Each row below holds a small network's activations on one input, seen along a few directions.
In each table, some parts of the input vary, and every possible input appears once, in random order.
Descriptions start from the smaller parts, as in this example, which fits no table here: one of 2 separate values, together with either a single point or one of 11 places along a line or (one of 4 places along a line, together with one of 5 places around a ring).
Shared parts are said once, and a part with two or three values counts as separate values.

Other details of the inputs vary at random and push rows far along three fixed directions, the same in every table; ignore that.

A family of inputs:
R1: [ 22   3  -8  -3   2  -4 -12  13  -2  -2  -1]
R2: [ 35  12   9   3  -3 -14  -5   5  -4   7   1]
R3: [-12 -11   5   9  11   0  13  -9  -2   4  -4]
R4: [  0   7 -10  -8  -4  11  -7   9  -2  -7   6]
R5: [-9  3  2 -4 -5  1  6 -9  0  2 -6]
R6: [-13 -10  11   3   3  -4  13  -8   0   4  -3]
R7: [  9  14  29  18  -3 -15  -2 -12  -7  -5  34]
R8: [-11  -7  11   1   6  -3  16  -6   6  -1  -2]
R9: [-7 -3 -5 -4  1  4 -2  6 -6 -3 -2]
R10: [-11   0   5  10  11  -1  13  -9   2  -4 -10]
R11: [ 27   3   3   2  -8 -10 -18  12  -3   2   5]
R12: [ 21  -1  -3  -9 -11  -5 -15  16  -7   6  -2]
R13: [-17  -5  -5 -11  -3   8   6  -1   6  -5  -1]
R14: [ -8  13  23  17 -13  -6 -16 -11 -11  -9  51]
R15: [  9  -7   8  13  22 -14  21  -8   5   4 -32]
R16: [  3   1  10  11   2 -10   5  -7   2   6  -1]
R17: [-16  -2  -5  -6  -8  10   3 -11   0   5  -1]
R18: [ 24  12 -10  -6  -2  -1  -7  10  -5   2  -3]
R19: [-10  -5   2  12  10   2  12 -12   2   3  -8]
R20: [ 23   8  -5  -5 -11  -5 -16   9  -2   5  -4]
R21: [ 10   5 -13 -16 -11   7  -7   9   3   2  -6]
R22: [-20  -8  -6  -6  -5   8   1  -4   4  -2  -2]
R23: [-11  -6   4   5  13  -2  15  -3   5  -5  -5]
R24: [ 39   7   4  15  15 -27   8  -3  -2  16 -28]
R25: [-10  -4  -3  -1  -3   5   6 -11   6   6  -9]
R26: [-18 -11  -6  -4  -5  11   2  -6   4   1  -2]
R27: [ 11  -2 -13 -19 -10   7  -8  17   2   2  -5]
R28: [-11  -3 -12 -18 -10  16  -2   6   5  -7   1]
R29: [-12  -1   7   6   2  -5  12 -15   6   2  -5]
R30: [-11  -1  10   2   5  -2  17 -10   6  -1  -4]
R31: [ 24   0   0   5   2 -12 -12  12 -10   5   3]
R32: [-16  -2   3  12   8   2  12 -16   3  -2  -1]
R33: [-12   0   1  10   9  -4  12 -13   5  -2  -8]
R34: [-18  -6   7   9  11   0  13  -6   2  -6  -3]
R35: [ 18   9  21  24  15 -23  13 -12  -5   3  -7]
R36: [ 27  10   2  -1  -8  -9 -14   8  -1   3   7]
R37: [-16   1  -4 -11  -5  12   8  -2   5  -4  -1]
R38: [ -6   9  25  23 -13  -2 -19  -9 -10  -9  58]
R39: [-16   6 -19 -16  -6  14  -1   1  -1  -5   1]
R40: [ 22   3  -8  -5   0   0 -10  18  -2  -1   0]
R41: [ 22   6  -2 -19  -5   2 -27  18   2   8  -5]
R42: [-10   4  26  20 -11  -7 -17  -3  -8 -11  56]
R43: [-15  -7 -18  -7  -5  17  -9   2   0  -4   3]
R44: [-12  -1 -15 -13  -2  17  -2   7   2 -11   2]
R45: [-10  -6  13  -2   4  -1  18  -6   2  -1  -2]
R46: [-12   5 -16 -13  -5  16  -2   4   3  -9   1]
R47: [-15   3 -17 -12  -3  15  -3   5   1  -7   2]
R48: [ 29 -11  -9   6  14 -11   6   7   4  17 -34]
R49: [-11  -6   2  10  12  -3  11  -9   3  -3  -8]
R50: [ 11  -3  19   8  33 -15  19  -9  12   9 -38]
R51: [  8   6 -19  -9  -6   5 -13  10  -1   0  -9]
R52: [ 37   9  11  10  -2 -18 -11   8  -4   8   0]
R53: [  9  -4 -10 -20 -10   4  -8  15  -3   5  -4]
R54: [-13  -2   2  10  11  -2  12 -10   3   0  -8]
R55: [-7 -3  1 -4  6  4 11  2 -2 -5 -2]
R56: [ 19  -5   2  -1  -8  -4 -13   9  -7  10   7]
R57: [-11 -13   9   7   4  -1  13  -9   5   6  -3]
R58: [-18  -7 -12 -16 -13  14  -7   8   2  -3   0]
R59: [-15  -4 -14 -16  -4  14  -3   9  -4  -6   4]
R60: [ 10   6 -20 -12  -4   5 -10  11   1   0  -7]
R61: [-19  -7 -18  -9  -4  13  -8   8   0  -4   3]
R62: [ -4  11  18  23  -2  -4  -9 -14 -11  -7  40]
Each input here is: one of 2 separate values, together with either a single point or (one of 5 places along a line, together with one of 6 places along a line).
Question: Changing only the choice among 2 separate values turns R43 into R26. The same change can be made to R19. Which row results?
Answer: R38
Question: Changing only the choice among 2 separate values turns R24 into R14. The same change can be made to R32. Which row results?
Answer: R25
Question: Change only the choice among 2 separate values in R11. List by row number the other rows that result.
Answer: R15
Question: Change only the choice among 2 separate values in R10. List by row number the other rows that result.
Answer: R52

A family of inputs:
R63: [ -5   1  33   3  10  -4  21 -12  10   0   6]
R64: [ 19  13 -13 -21 -29   4 -25  11  -6  -2  10]
R65: [-36 -12 -18   2  -2  21   5   1  -6 -17  23]
R66: [-50 -29   8  -7  10  19  30 -17  17   7 -16]
R67: [-23 -12 -13  15  15  10  27 -19   8   1 -22]
R68: [ 44  12  23  20  26 -34  11  11  -5  -6  -7]
R69: [-43   0   9  -7  -5   7  28 -22  20  -7  -8]
R70: [ 30   2  -7 -22 -14   2 -11  15   8   7 -12]
R71: [-49  22  15  11   0  16 -10 -20  -1 -30  58]
R72: [ 34  -7  -2   6  -8 -18  -6   3  -2  19 -20]
R73: [  4  -7   5   3   0 -11  -5  -6 -15  14   8]
R74: [ -8  -5 -23 -17 -34  13 -37  17   1   1  23]
R75: [ 40  18  34  16   9 -35   4  -9 -13  10  11]
R76: [ 45  18  16  28  16 -24  11  -7   1   1  -3]
R77: [-19   5  12  -2   0   2  25 -17   0   4 -14]
R78: [ 11  -1 -38 -12   2  11 -24  16   5  13 -26]
R79: [-13  12  27  17  20  -5   6 -11   1 -21   8]
R80: [ 19  17 -23 -13 -18  12 -26  29 -13 -17  38]
R81: [  0 -18 -30 -16  20   7   1  10   5   9 -61]
R82: [  6 -29 -23 -23   1   7  13   5  16  22 -53]
R83: [  5  -2  25  33  15 -18  -4   5 -13 -15  33]
R84: [ -9   2 -19 -14 -33  18 -35  16 -17   6  24]
Question: Changing only one part turns R72 into R64. The same change can be made to R66. Which row results?
Answer: R63
Question: What do these inputs look like to the network?
Answer: one of 2 separate values, together with either one of 5 places around a ring or one of 6 places along a line
Question: Change only the choice among 2 separate values in R81. List by row number the other rows that result.
Answer: R79
